These are the activations of a small neural network, seen along a few directions. Each row is one input.
In each table, some parts of the input vary, and every possible input appears once, in random order.
Descriptions start from the smaller parts, as in this example, which fits no table here: values(3) and (point or line(11) or (line(6) and ring(8))).
Shared parts are said once, and a part with two or three values counts as separate values.
In the rows, zero is written as 128.

Other details of the inputs shift rows strongly along two fixed directions, in all tables alike. That doesn't count.

Table:
row 1: [163 135 122 153 125 117  68 144 104 134 128]
row 2: [ 97  96 119  86 147 104 155  86 158  88 148]
row 3: [123  92 155  79 114  28  84 124 120 126 120]
row 4: [123 139 129 121 139 163 158 130 127 144 117]
row 5: [140 143 176 160 101  71 111 160  74 138  89]
row 6: [109 122 136  89 147  96 168 105 163  93 146]
row 7: [120 129 110 145 129 173 151 120 122 144 132]
row 8: [139  99 131  92 145  48  76 108 142  76 146]
row 9: [124 124 114 143 118 177 147 116 121 143 123]
row 10: [165 129 126 150 114 122  66 139 105 132 121]
row 11: [115 127 111 136 134 169 155 122 118 142 128]
row 12: [151 138 143 143 128 116  78 172 123 143 122]
row 13: [124 143 121 144 130 168 157 134 133 144 127]
row 14: [121 132 117 141 113 173 143 125 128 145 120]
row 15: [127 139 126 143 120 173 152 129 132 142 120]
row 16: [116 134 121 120 132 164 148 126 123 146 118]
row 17: [126 153 129 136 135 159 172 135 126 142 128]
row 18: [101 101 105  99 148  95 163  76 153  76 155]
row 19: [113 120 134 109 130 102 162 102 169  89 151]
row 20: [162 152 146 149 123 111  85 168 125 141 131]
row 21: [112 135 114 133 129 166 152 131 125 145 123]
row 22: [148 134 132 147 117 121  68 162 124 144 126]
Each input here is: values(2) or (line(4) and line(5)).
Question: Which of the alternatives is row 14?
Answer: line(4) and line(5)

Table:
row 23: [123 128 141 130 117 106 119 139 132 126 124]
row 24: [145 136 139 121 134 104 117 129 134 116 134]
row 25: [121 113 134 125 118 105 113 125 133 125 119]
row 26: [118 134 130 136 122 142 163 123 125 131 125]
row 27: [111 130 133 143 119 140 161 128 126 134 125]
row 28: [120 118 124 115 130 107 105 128 123 138 126]
row 29: [118 126 118 128 124 144 156 113 115 137 126]
row 30: [119 122 121 115 131 153 148 117 122 142 125]
row 31: [143 133 135 123 142 107 112 135 135 117 137]
row 32: [148 130 120 133 131 117 103 127 144 115 144]
row 33: [122 135 133 128 120 144 160 123 131 138 126]
row 34: [104 133 131 139 121 138 161 129 127 133 120]
row 35: [133 114 134 131 119 109 111 126 125 124 123]
row 36: [128 124 125 124 126 107 118 123 116 120 127]
row 37: [121 121 129 123 122 156 149 117 124 139 119]
row 38: [135 127 144 113 126 105 115 135 144 123 134]
row 39: [131 143 129 135 128 142 161 119 122 131 125]
row 40: [118 120 126 133 117 147 152 115 124 141 118]
row 41: [138 118 132 134 124 105 112 120 121 115 126]
row 42: [130 119 130 130 124 106 113 122 123 116 121]
row 43: [124 114 137 113 123 113 108 128 133 124 118]
row 44: [113 125 108 137 126 167 138 118 142 126 134]
row 45: [121 130 105 142 132 165 137 114 133 120 134]
row 46: [122 136 119 135 149 151 159 128 130 127 134]
row 47: [140 131 120 128 130 117 106 128 146 114 140]
row 48: [137 128 138 118 136 110 110 141 139 123 135]
row 49: [116 125 112 122 133 145 150 113 115 143 129]
row 50: [120 123 108 140 128 166 139 115 138 123 139]
row 51: [117 130 110 122 137 144 148 112 111 136 125]
row 52: [130 131 143 111 127 105 113 137 143 125 128]
row 53: [121 125 119 116 134 152 149 115 119 137 125]
row 54: [127 117 130 124 119 109 116 127 122 131 129]
row 55: [142 119 134 123 129 115 109 122 121 114 126]
row 56: [128 116 125 119 128 110 105 129 121 140 131]
row 57: [110 132 123 128 141 153 149 141 136 139 126]
row 58: [130 129 117 120 138 152 147 112 112 131 127]
row 59: [130 128 142 144 120 105 116 143 123 123 127]
row 60: [132 120 126 112 137 112 108 125 122 117 128]
row 61: [131 129 131 129 145 111 107 148 134 116 133]
row 62: [113 139 128 145 127 137 162 124 119 124 121]
row 63: [141 124 124 127 125 117 105 130 151 118 144]
row 64: [125 144 129 131 127 143 159 122 122 131 120]
row 65: [128 110 120 132 124 123  97 126 151 109 146]
row 66: [137 122 121 123 137 106 106 122 113 125 135]
row 67: [137 119 115 141 132 124  96 121 140 105 145]
row 68: [133 124 140 114 134 106 110 141 146 123 137]
row 69: [137 120 126 123 122 115 105 131 157 119 146]
row 70: [137 130 141 127 121 107 119 135 131 124 129]
row 71: [112 124 119 111 132 150 148 118 124 141 120]
row 72: [122 135 114 129 124 159 146 123 148 136 133]
row 73: [198 184 146 205 112 214  40 241  48 239  81]
row 74: [139 138 139 118 133 108 115 134 133 118 128]
row 75: [122 128 123 123 131 153 150 112 118 126 116]
row 76: [139 132 142 117 128 108 115 134 138 122 132]
row 77: [137 133 138 139 125 104 121 132 123 118 129]
row 78: [115 130 121 130 143 152 156 133 135 132 133]
row 79: [116 132 133 135 118 143 161 125 128 136 125]
row 80: [137 134 135 120 140 109 110 140 134 118 131]
row 81: [116 138 132 125 121 143 159 125 131 138 120]
row 82: [119 141 127 137 126 141 161 122 120 127 121]
row 83: [118 118 128 118 121 106 118 125 125 128 125]
row 84: [122 123 126 123 126 155 151 113 122 132 120]
row 85: [136 123 126 128 127 106 116 121 113 120 132]
row 86: [134 132 139 147 126  99 120 135 121 115 129]
row 87: [128 128 139 112 134 107 107 145 144 126 131]
Question: What is each input in this table made of?
Answer: line(5) and (values(2) or ring(5) or line(6))
Question: The inputs of row 40 and row 35 match in every part but the line(5) part. If row 33 is changed in the same way as row 40 into row 35, which row does it become?
Answer: row 70
Question: The inputs of row 37 and row 43 match in every part but the line(5) part. If row 65 is changed in the same way as row 37 into row 43, which row does it become?
Answer: row 44
Question: Change only the values(2) part in row 63. List by row number the other rows that result.
Answer: row 50
Question: List by row number the other rows that have the line(5) part in common with row 61.
Answer: row 36, row 42, row 45, row 47, row 51, row 60, row 62, row 64, row 74, row 75, row 80, row 82
Question: Change only the ring(5) part in row 84. List by row number the other rows that result.
Answer: row 29, row 35, row 49, row 53
Question: A walk changes only the line(5) part. It starts at row 24 and steps to row 74. List the rest of the walk in order.
Answer: row 76, row 38, row 52
Question: Change only the line(5) part in row 82. List by row number the other rows that result.
Answer: row 23, row 26, row 77, row 79
Question: Change only the values(2) part in row 65. List by row number the other rows that result.
Answer: row 69
